Each row below holds a small network's activations on one record, seen along a few directions.
Each row is followed by the record's values for the fields Vabut, Pubub, Nagut, Lezu, Donu, Mupir, Lepa, Kob.
A field that a record lacks is left out.
Other fields move the rows too, some of them a lot.
Random noise pushes rows far along 22 fixed directions. That doesn't count. These rows show it; they differ only by the noise:
[ 209  538  178   96 -118 -127  213   10  113  428  -17 -156  -16  278
  278 -240 -139  261 -557  408 -169  292  163  166  101  101 -166   -7
 -502  158 -260   48  -32 -104  -38  -22  557  130  101  244   13  228
  -35 -150   59  -26]
[ 126 -226  -61  252  723  410 -168  177  215  171  231  490  -85  166
  481 -182   48  577 -249  -47  157 -218  455 -199   91 -138   24  -60
  124  213   77  187 -253  -85  -74  179  168 -245 -251 -247  -30  205
  136  -48 -234  181]
[ 321  256  199  703 -327 -401   61  337  -72 -240    7  378  630 -272
 -280  264 -511 -221  264  248 -446 -390 -264  209 -315  275  150 -169
 -376  257  389   88  272 -163    8  347  145 -136  -92    4  -12 -112
 -169  110  -13 -232]
[ 173  137 -180  313 -268 -264 -316  109 -440 -286  139 -400  -26   85
 -240 -173  274 -272   -4 -399  314 -125 -169  247  215 -180 -232  214
  325  -36   75  390  349 -456  292  136  101 -106   48 -278 -231 -174
  265 -209 -342 -271]
[  76 -385   25 -392 -253  113  -20  -70 -300  -45 -165 -150 -552   82
 -248  -48   51  -67  -51    7  445  114 -653  -80  395 -594  196  202
   92 -201  444  -72  775  231   83 -111 -173 -295  307  203   87   99
   58   99  -17   26]
[-326 -154   30  -92  207   15  -45 -153 -298 -197  107 -513 -147  447
 -207 -175  194   68 -347  360   -7   -4   39  -65  -29  -45 -437  252
   11  101  -55 -144  -31  -46    5 -125  311   34    7 -164   51  -17
 -244 -170   -5  185]
[-169  -83  223 -229  121   81 -377 -186 -138  321  -21  129 -428  265
   72 -147 -464  -82 -253  -46  159  306   91 -154  219   60 -383 -313
 -419 -358 -558  254   70  134   -7 -224  115  499  257  -76 -320  321
    1 -435  387 -249]
[-233 -167 -365  177  658 -372 -269   74  -72 -444 -161 -184  253  101
 -111 -215  182  459  -95  369  -68  -68  326  -32 -401 -439  131  166
  164   84  280 -189 -149  195  263  -68 -246  -14   97   66   63 -523
  -21 -225  -27  135]
[ 353 -263 -241  -29 -170  412  402 -388  -97  -85  -10  484   18 -335
  285 -162  247  235 -243 -359   59 -161  -84  303   27 -581  506  -86
  364  -57  -89  -86  235  394  171  -96  180  -34   24 -453 -302  138
   55   25  123   -1]
[ 333  245  -77  323 -680  -32  276  -65   58  243   73 -118   29 -128
   11  -46  231   91 -214 -132 -168  123  435  662   14  645  -31 -116
 -112  -21 -397 -221   89   55 -355  -81 -772  314 -462 -168   86  270
  206  248  170 -148]
[-140  190   32   98 -254 -325 -226   56 -202  -70  140 -219  278 -134
   29  167 -430  123 -202  -38    9  240 -274  176  -12 -160 -105   97
   63 -104  -93  -11  286  -84  204 -243   10   74  252   88  152  -59
  163  -87  150 -364]
[ 386  274  -89  582 -233 -506   77  306  129  332 -340 -313 -120   97
  -24 -160  334 -353  536  -16  164 -117   14 -272  283  -23  524 -486
 -297 -148   28  125  414   52  -10  258 -558   25  150  312 -285  166
 -269  608  180 -168]
[ 224   36  -79  -37 -187  220  300   23  517  372  348 -120  -42  197
 -204 -108   59  -32   30  -57  -98  303 -147  262  138   49  -89 -193
 -143  162  -65   59  543 -139 -106  137 -121 -141 -553  108  151  221
  318 -154 -180   73]
[ 203   69   83   31  208  297   98 -458   61  256   67  210 -311 -194
   63 -207 -252  460 -308 -158   34  462  236  305 -124  183  135  -48
  134 -210 -227   57 -381  110   52  223   -5  308  197 -201   37  -50
  642 -218   37 -297]
[ 144  155  418   40  250  -12  165  -81   65   97 -241  -88 -101  -83
 -136   19 -264  147  116  164 -216  142 -177   73 -226 -155  -59 -221
 -564  -25 -153  379  103 -253  157  132  395   56   61 -197  -46  205
   87   97   16  -49]
[ 143  165 -137  167 -622  107  234 -178 -242  -61   -2  114  203 -130
  -77  166 -158 -152 -102  -52 -140 -194 -179  432  -97  395 -244  239
  -43  143 -348 -184  143  -29  -17  -30  325   11  -72 -204 -252 -116
  -17    3 -130  -93]
[ 389  264  276  233  295  323  247 -224  271  -31 -400   89  170  -76
 -421  339  -89  509  -37   80    0  -50 -160  495  -93   44   53   69
 -378  156  212 -103   35  303 -308  146   38  116  388  -79 -206  162
  -65   94  -99   74]
[ 108  -11 -259  570  452  -16  187  -65  520  139  327 -212   96  548
 -453 -486  188 -114 -196  183 -185  277  171   -2  103   26  -80 -223
  278  243  254  -72   -7   50   33  386  136 -148 -303  -30  -51   22
  -63 -377 -126  -66]
[ 128 -358 -133   20  239  168 -203  -94 -199  -18  186  343 -490  335
 -309 -380  498  -58  357 -140  595 -231  195 -111  271   93  284   -6
  -61  -13  403  219 -113   63  -29  514 -429  233 -134  241 -302 -203
   49 -146  -42  148]
[-261 -204 -234 -187  154  -66  470 -170  242  112 -271  277 -108 -100
  -30 -170  348  114  281  -26  -79   64  350  165 -138  125  224   10
 -184  103 -222  -48 -727   99  133  -34 -403  205 -384  299 -116  -98
 -179  301  214  178]
[ 130  334  249   25  -13  145  279  156  764  115 -189 -553  249  200
 -278  345   71   45  113  196   -7  239 -402  304   33  -96 -245  102
  -45  336  101 -102  497   60 -246 -199  -56 -354 -397   73  139  212
  -81  117 -201  -57]
[  62 -100 -101  190 -265  179   66  -78  -89 -270 -110  115  123   75
 -524   70   43 -287 -207 -163  114  -82 -347  300  311  141 -467  521
  319  286  275  -94  -39 -113   24 -118  362 -401  -46  -57 -197   -1
 -221  -56 -364  -64]
[-110   56 -462  406  189 -237 -160   98  331  254  -46 -268  118  -12
  123 -132   74  100  151 -304  147  388  200 -151  152  -78  -15  -61
  369  -84 -366  -25  -94 -160  316 -180 -366 -160 -104  139  -48  -57
  178  300  -75 -243]
[-326 -224 -180 -210  146   -5 -173  228 -255 -173 -359   60 -241   41
  700  335 -441   27  -41   11   70  -28 -174 -336 -130 -735   59 -197
  437 -339 -260 -162  201  549  167 -299  126 -216  -15 -651 -214   96
 -250 -133  200 -177]

[-343 -101  -17   62   59 -424  376  326 -177  -52  -38 -472 -161 -151
   -5  285 -265  -18  123  216 -424 -367 -243 -137 -290  112  184  -19
   58  -48  196 -179  -74  -74 -138  355 -190 -268  369  -13  452 -120
   41  352 -117    1]  <Vabut:w2 Pubub:f3 Nagut:s2 Lezu:t2 Kob:y3>
[  -5   88  117   20 -557 -163  104  -26 -374 -269  378 -220  159  -52
 -140    8  335 -397 -153 -227  -21 -224  -36  121  203  180  128  -24
  380  -49  305  -84 -126   52 -247   79 -103  246  216  -73  108   58
 -195 -103  204  -99]  <Vabut:w2 Pubub:f2 Nagut:s1 Lezu:t2 Donu:j1 Mupir:e2 Lepa:h2 Kob:y1>
[ 106  303 -132 -159   47  172  110  -57   17  167  -85  -55 -176  350
  423 -138  372  371 -275   51  324   -2  279  243  160 -186  -29  166
  -95  138 -244   23 -113  199  -72  -17  204  196  -97    1 -326   49
  -88 -198  -11  150]  <Vabut:w1 Pubub:f2 Nagut:s2 Lezu:t1 Donu:j2 Mupir:e1 Lepa:h1 Kob:y5>
[ 509   15  360   -2   29  179 -135 -134  -50  127 -770   20 -272 -498
  120  -90 -159   61 -171   10  -85   20  -73 -282  -14 -191  122   -5
 -142 -271 -141  149  198  -82   75 -322  317 -325  756 -174  -18  148
  274  415 -224  -43]  <Vabut:w2 Pubub:f4 Kob:y5>
[  71  405  187 -162  -42  203  213   21   95  239 -258  -42  -87  252
  264  429   91  313  438   99  426 -446 -227  458 -126   51  100  152
 -703  212 -380  141  322   94 -158  185   47  282 -129   60 -529    5
 -152  225   -6  146]  <Vabut:w2 Pubub:f4 Kob:y5>
[  17   77  -94   68 -201  279  -32 -178 -183 -135  248 -176   11  113
  238  204   20    2  186    9  129   47  -31  -10 -234   23    4 -106
  372 -102 -281 -254  244  272  -52  118    7  145 -419 -601 -129 -102
    3  -57   93  -68]  <Vabut:w2 Pubub:f2 Nagut:s1 Lezu:t1 Donu:j1 Mupir:e1 Lepa:h2 Kob:y4>
[ 169 -433  -79 -267  -92  397 -101  -71  -70 -272  189  524  168 -249
  261   99 -507  -66  -13  441 -464 -174 -158 -413 -588 -239  248 -323
  148 -141   49 -472  656  540  -65  -94  313 -230 -226 -433  194 -314
  140 -502    0  170]  <Vabut:w2 Pubub:f5 Nagut:s2 Lezu:t2 Donu:j1 Mupir:e1 Kob:y3>
[  59 -395 -360   15 -161  -28 -119  -72 -336 -113  232  230  -55  152
 -242 -493  334 -185  156  475  -96 -105  244 -621  -57  321   57  114
 -237  105  184 -374  -26 -113   85   84  101 -107 -213  562  172 -460
 -158   27 -155  528]  <Vabut:w2 Pubub:f3 Nagut:s1 Lezu:t2 Kob:y3>
[ -66  383  268    6  305 -165  -52  126  316 -210 -343 -332  294    3
  148  108  296  188 -230 -258  325 -370  -56  518   74 -422 -226  370
  144  297  -98  482 -133  -33   14 -365  191   51  240 -121 -387    3
 -102 -190  -42 -390]  <Vabut:w2 Pubub:f3 Nagut:s1 Lezu:t2 Kob:y5>
[  45 -139   -7 -268  276  377 -345 -248 -321   36 -383  466 -539  299
  309 -155  -84  298   85  514  639  134  -19 -280  -71  -92  -43  458
 -286  -26  -79 -134  -18  185  303  -49  453  -76 -245  121 -350 -358
  -88  -16  -84  113]  <Vabut:w1 Pubub:f3 Nagut:s2 Lezu:t2 Kob:y3>
[ 136   55  250   13  126  264   91 -122   53   98 -100 -120 -350  227
  -77  -50  109  129  249  317  171  134   13   77 -156  195 -216   87
 -340  134 -143  131  108 -172   -1  202   76  -18 -636 -228  -56   36
   61  209 -102   61]  <Vabut:w1 Pubub:f2 Nagut:s2 Lezu:t2 Donu:j1 Mupir:e1 Lepa:h2 Kob:y4>
[-138 -295  275   36  -92 -178  122  -18  191   58 -187 -447  -14  -95
   -9 -312  245 -290 -585  116 -111 -265  -47   -6  242  -83 -101  184
  294   96    5  -25  286   25 -105 -621 -201 -311  291    2  221  329
 -216  408  262 -317]  <Vabut:w1 Pubub:f3 Nagut:s2 Lezu:t1 Kob:y5>
[  32  -72  194 -242  -73   40 -377  224 -228 -179 -106 -508   30 -182
  202   41  423  184 -366 -304  -47   48  261 -229  262 -355 -348   39
  118 -177 -145  133   78 -388 -128 -707 -105 -167  182 -273  369  486
   35  230 -157  313]  <Vabut:w2 Pubub:f5 Nagut:s1 Lezu:t1 Donu:j2 Mupir:e2 Kob:y5>
[ 515  224  323 -139   36  252  -68  281  462    9  -78  337  311 -314
  -65  174  119  155  -36 -132 -296  -42  299   69   15  148   40 -157
 -246  168  422  185 -140 -147 -470  -22 -128 -116   -2  149  346  212
  255 -162 -330  354]  <Vabut:w1 Pubub:f4 Kob:y5>
[-447 -245 -810   -6   61 -374  541  124  252  276  260 -221   56  -32
  328 -243  274  -48  222 -243 -129 -418  -42  114  -75 -295  354  -38
  218  175 -397   52  222 -133  371  181 -275 -194 -121  239 -120 -252
  122  316  -20   65]  <Vabut:w1 Pubub:f2 Nagut:s1 Lezu:t2 Donu:j2 Mupir:e2 Lepa:h1 Kob:y4>
[-242    6 -486 -122  -36   92  160 -186  333  275   86 -173  -28   52
  149   -2  133  174  236 -169  111  391  180  169 -122  131   -3   34
  210  -30 -589 -253  -91  107  146 -118 -415  131 -492   92  -45 -224
  261   73   19  -39]  <Vabut:w1 Pubub:f3 Nagut:s2 Lezu:t1 Kob:y5>
[ -63 -473 -174  -73 -253  139  474 -261 -256 -161  430 -111 -128  189
 -714 -160  279 -340  126  -96 -375  -68 -232   76   22   23   12 -215
  -79    1  159 -152  218 -100  -22  327    8   50 -228 -152  108  155
 -122  -77  -45  442]  <Vabut:w2 Pubub:f4 Kob:y5>
[-198  122  -42 -254 -604   16  287   97    3  -53  130 -125  -49  -76
 -126  330 -177 -370  158 -143 -262  259 -140  405 -143  479 -416  130
  180   47 -169  -79 -178 -228  -90   54 -123 -106 -742 -234  241  -24
  192  -87 -189  -71]  <Vabut:w1 Pubub:f2 Nagut:s2 Lezu:t2 Donu:j2 Mupir:e2 Lepa:h2 Kob:y4>
[ 288  294 -120  351  -34 -258 -528  171   26  182 -294 -763 -299  348
 -150 -290  573 -121   37 -259  353  380  489 -168  457   42 -337 -268
  -65 -310 -339  172  272 -126 -145 -252 -664  207    8  -65 -192  313
   48   94  -33  -84]  <Vabut:w1 Pubub:f3 Nagut:s2 Lezu:t2 Kob:y5>
[ 309  -78  -50  -14  -47  -21   96   26  138 -101  -55  157  102   82
 -327 -270  310  -24 -113   75 -250  325  136   72  101 -336  128 -211
 -173   24  404  -29  121    8   48  -70  -84  -76 -324   97  144  250
 -134 -169    2  346]  <Vabut:w2 Pubub:f4 Kob:y5>
[  -6   23   16  -13 -194  -80  239   66 -100   -6  128  166  312 -139
  207   52  375 -223  366 -241  -49 -528  -12 -180   59 -146  409 -255
 -211   93  -86  183  -71 -128   41   51  180  157  105  108 -233  119
 -424  350  201  255]  <Vabut:w1 Pubub:f4 Kob:y5>
[ 270  -41 -301   -4 -198   71 -168  224  170  285 -279  306 -151  121
  -19 -205  105 -444   17 -136 -170   69  370 -363  385  270 -347 -307
 -343 -101 -277   12    5  -91 -172 -202    4 -133 -123  172 -268  294
 -197 -109 -230  347]  <Vabut:w2 Pubub:f2 Nagut:s2 Lezu:t2 Donu:j2 Mupir:e2 Lepa:h1 Kob:y3>
[ 404   -8  205    2   -6   18  153  -39 -337    1 -468 -160 -661 -306
  -59 -249  145   -5  -76 -113 -221  449  173 -203   69 -121   66 -136
   74 -365  171  238 -378 -379  141  215  138 -283  163 -418  276  301
  335  370 -295  152]  <Vabut:w2 Pubub:f2 Nagut:s2 Lezu:t2 Donu:j1 Mupir:e2 Lepa:h1 Kob:y1>
[-522  -55   -3 -193  -82 -458    1  234 -215  105  246  -29 -258  270
  216 -186 -274   -4 -352  277  -64   63  150  184  -37  194 -125  229
  -19   65   50   54 -361 -137   96   74 -157   91 -201  295  301 -121
   75 -242  199 -170]  <Vabut:w2 Pubub:f4 Kob:y5>
[-348 -163 -158 -141  617  148  -86 -121  708  122 -560   46  176 -148
  123  121 -258 -166  368 -102  -29  209  -94 -574  -97 -351  -84 -145
  325  -45 -452  -34 -246  303  262 -463  220 -261  231   46 -333 -129
 -216  117   41 -130]  <Vabut:w2 Pubub:f2 Nagut:s2 Lezu:t1 Donu:j1 Mupir:e1 Lepa:h1 Kob:y5>
[ 213  663   63  136   70 -355  129   70  333  215 -497 -412  234 -142
 -150   33 -124  228  -82  141 -302  309   42  322 -176   60  -86  115
 -430   86 -163  138 -112 -310  124  -26  211  -17  443  336   52 -129
  267   73 -285   -7]  <Vabut:w1 Pubub:f4 Kob:y5>
[-432 -299 -233  105   96  -11  152 -333 -596   72  394  -71  -59 -118
 -320  304 -230  354  451 -130  -31  159 -213 -230  -63  205  256 -128
 -280 -284  -74 -326 -175 -187  169  415 -271  335  409  163  230   63
  -89  731  245  384]  <Vabut:w1 Pubub:f2 Nagut:s2 Lezu:t1 Donu:j1 Mupir:e2 Lepa:h2 Kob:y4>
[ 219  389    1  292 -400   76  -13  316  373   67  159 -383  454  151
  640  225  239 -226 -181  295  -50 -413  197 -364  -17  249  368  -93
  759  170  109 -658  206  627 -627 -140 -122 -226   89  -48  169 -145
 -269   16   15 -117]  <Vabut:w2 Pubub:f4 Kob:y5>
[-455 -144 -136 -169 -220   73    0  217   86  113  409 -252  265  -65
   58  409  -93 -202 -142 -711  -99    6 -216   43  480  -42 -502  -57
  316  -25 -318   88   85 -370 -113 -401  -81 -159   27 -153  145  600
 -101  164  -37   58]  <Vabut:w1 Pubub:f2 Nagut:s2 Lezu:t1 Donu:j2 Mupir:e2 Lepa:h1 Kob:y1>
[  50 -215  -56  144 -320 -128   70 -141   97  -63   92  324  334 -317
  -20 -308 -104 -329 -328  -90 -495   72  276  140  -79   71  -27 -310
  152  -36 -204  -15   73  112   65 -352 -167  115 -214 -231   29  179
  -45 -114  398 -217]  <Vabut:w1 Pubub:f2 Nagut:s2 Lezu:t1 Donu:j1 Mupir:e2 Lepa:h2 Kob:y5>
[-210  -54  159  180  100 -204  -79    2 -304 -230  186 -147  210  -80
 -242  117   88  -54  138  -17   -2 -476  -38  -74  -65  294  -40   96
 -131   73  101   68 -243 -217  -90  113   -3  203  374   93   18 -116
 -196  161   70  -29]  <Vabut:w2 Pubub:f3 Nagut:s2 Lezu:t1 Kob:y3>
[ 152 -237 -253  360   92  250 -416  -46 -221 -251 -145  214   89   23
   56   46  101   75  162   88  224 -163  171 -311 -102   38   63  121
  332  -35   54 -365  127  218   32  -89 -124 -215 -122 -274 -175 -223
 -129  211 -139  133]  <Vabut:w2 Pubub:f4 Kob:y5>
[ -69  147 -356 -188 -134   71 -206  -36  -43   84  115   27  250   97
 -105  244  -73   87 -142 -411  174 -107 -110  150  342  -22 -308   37
 -215  -50 -314  -79  199  138 -173 -242   71  313  588  297 -369   57
  -79 -412  -69  157]  <Vabut:w2 Pubub:f5 Nagut:s2 Lezu:t1 Donu:j2 Mupir:e2 Kob:y4>
[-213 -310 -180  221  141  -64 -326  221  353   37  507 -109  477  -44
  108  -40  -94 -313   27 -149 -269 -501  135 -378  -94  185 -190 -357
  226   50 -377  -15  473  -20 -192 -278 -213  -57    4 -101   30  -51
   60 -222   42 -159]  <Vabut:w2 Pubub:f3 Nagut:s1 Lezu:t1 Kob:y2>

Here are new rows. What are their fields?
[  58  190 -512  222   35 -572  -42  366 -472  -94 -355  -85 -259  269
  165 -170   32  365 -146  352    9 -195  221  371 -181 -196  -57  209
 -507   20  -32   15  230  -59  222  235 -137  -14 -131   34 -220 -257
   24 -113 -207  156]  <Vabut:w1 Pubub:f3 Nagut:s1 Lezu:t2 Kob:y3>
[ 412  107  235  325 -110  103 -243  -17 -260 -308 -172  166  230 -392
  160  162   73   35  238 -216  113 -212  -21 -103 -124 -155  142 -126
   52 -137  -87  138  141  -71   88 -136  167  -10  -10 -485 -191   33
  -10  239  -20 -190]  <Vabut:w1 Pubub:f3 Nagut:s2 Lezu:t2 Kob:y3>
[ 267    8  190  419 -162 -235 -317  156 -302  -85 -505   49   40  -91
  173 -121 -214  -76 -254  315   15 -423  -83   -1  -45 -125 -131  139
 -302   34 -150  126  630  -62  146 -352  214 -266  242 -216 -286   92
 -190  313   48 -233]  <Vabut:w2 Pubub:f4 Kob:y5>
[ 294 -164  200  362  105  473 -172 -502  -79 -184  135  464  324 -247
 -250   86 -163 -147  358 -211  -58  145  -60 -453 -137   33  318 -476
  212 -262  -18 -178 -110  272   69   87  332  239  206 -414 -245   56
 -198   61  246  -45]  <Vabut:w2 Pubub:f4 Kob:y5>
[-443  110  -75 -151 -233 -351  342  109  149  -25 -110 -438  376  -22
  240  123   29 -185 -344  143 -342 -137  -87   37   17 -170 -196   45
  120  158 -305 -232  -30  169  -64 -556  147  -49  158   88   61  170
 -524  115  324  -69]  <Vabut:w2 Pubub:f2 Nagut:s2 Lezu:t2 Donu:j1 Mupir:e2 Lepa:h2 Kob:y4>
[-357  107 -181 -332  116 -125  -20  159   64   14   71   95 -211  157
  297  119   35   76  107 -142  355   70  117  231    0   46   -3  216
  225   10   -4   95 -516  118   30  123 -265  170 -326  168  -64 -294
  132 -372   19 -227]  <Vabut:w1 Pubub:f3 Nagut:s2 Lezu:t1 Kob:y3>
[ 287  132  148 -116  -73  309 -182 -369  312 -159  127 -115  407 -345
 -166   80  103   93  256   -7  -88  531   55 -223 -330  -38  372 -208
  389 -189   89 -339   38  290  -48 -179 -164  175   43   30  330 -327
  350 -156   65    5]  <Vabut:w2 Pubub:f4 Kob:y5>
[-114  175  108  -16 -686 -158 -217    8 -647 -413  147  366  312 -184
  196  241 -281 -226  139  -36  139  236 -273   36  -93  -13  -31  333
  247  -17   81  -46 -311 -248  458 -158  493  -16 -418  -49   43 -254
 -180   -8  112 -216]  <Vabut:w2 Pubub:f4 Kob:y5>
[-140  -83 -199  -56 -293   38  144  -42 -260   30   35 -255 -243  193
 -127  105   42 -277  369   83   75 -166 -294 -109  -77  221  -38  196
    3    6 -154 -184  186 -123   88  248  112 -151 -105   21  -88 -273
  -15  211 -245  157]  <Vabut:w2 Pubub:f4 Kob:y5>
[-302 -276 -150 -308   44  -86 -188   68 -443 -456   88  444  -88 -151
  132  174 -363   -4   25  -43  -97 -144   59   69 -329 -181  107  -40
  276 -197  230  -27 -248  332   51  176 -191  185  -72 -325   31 -324
   96 -527  145  -36]  <Vabut:w1 Pubub:f2 Nagut:s1 Lezu:t2 Donu:j1 Mupir:e1 Lepa:h1 Kob:y4>
[-254 -395  168 -206  266  249  -80   36   10   33   42  740 -336  385
 -129   51 -425   -5   53  483   48 -216  106  -19 -161  462    0   70
 -317  140  336 -184 -309  400 -285  322 -176  136 -345  204  -52 -154
 -194 -364  133  139]  <Vabut:w2 Pubub:f4 Kob:y5>
[ 218  346 -223  472  -39   88 -105  297   87   33 -210  210  225 -180
  188  540 -480  202  203  -31   25   -1 -132  -58  -84  361 -139  234
  153  101   27 -273 -113  -60  -89  193  182 -446   -6  -37    2 -196
  125  248 -516  -98]  <Vabut:w1 Pubub:f3 Nagut:s1 Lezu:t2 Kob:y3>
[-258   11 -292  189  174   -6  519 -268  -50  -65  -25 -122 -207  280
 -484   81   71   49   58 -123   -4  117  -93  634  -88  235  -71  275
  204  106   96 -142 -526   39  114  539  -75   94 -188 -217 -198 -119
  -51   -3 -120  -33]  <Vabut:w1 Pubub:f4 Kob:y5>
[ -54   38 -610 -137 -371  216  -37 -121 -235  260   38  218   35   -2
  549  218 -177  208 -489 -214   95 -118  149   66  226  136   -5   57
  185 -225 -518 -624  150  573 -261 -310  -68  179  533    6 -253   55
  -86 -144   99  111]  <Vabut:w1 Pubub:f3 Nagut:s2 Lezu:t1 Kob:y3>
[  90  215  276   -7 -327   91 -142  128 -208   -3   25   34 -195  227
  323 -115  167   35 -200  226  417  218   78   33  243  169 -327  484
  102  239   72   97 -227 -306   73 -145  323 -210 -630   35   78   41
  -82  128 -106 -110]  <Vabut:w2 Pubub:f2 Nagut:s2 Lezu:t2 Donu:j1 Mupir:e2 Lepa:h2 Kob:y1>
[-235  182 -147  -17 -104 -206   22  224  -94  246 -167  406    7  144
  671  -23 -419  -93  -67  220 -236 -153  297  -52 -177  139 -299 -128
 -480   89 -734  168 -248  -89  191 -121  499  116 -376 -107 -404   43
 -297 -125  166  -13]  <Vabut:w2 Pubub:f2 Nagut:s2 Lezu:t2 Donu:j1 Mupir:e1 Lepa:h1 Kob:y5>
[-131 -185  274   33  346  226  280 -304  338 -117  -54 -424   81  -91
 -615  248  251  197  271 -165  122  132 -390  402  -63 -107  -60  138
   36   77  110    1  143 -121   20 -108 -342  -67 -183 -202  125  259
  -29  485   39  -59]  <Vabut:w2 Pubub:f3 Nagut:s2 Lezu:t1 Kob:y3>
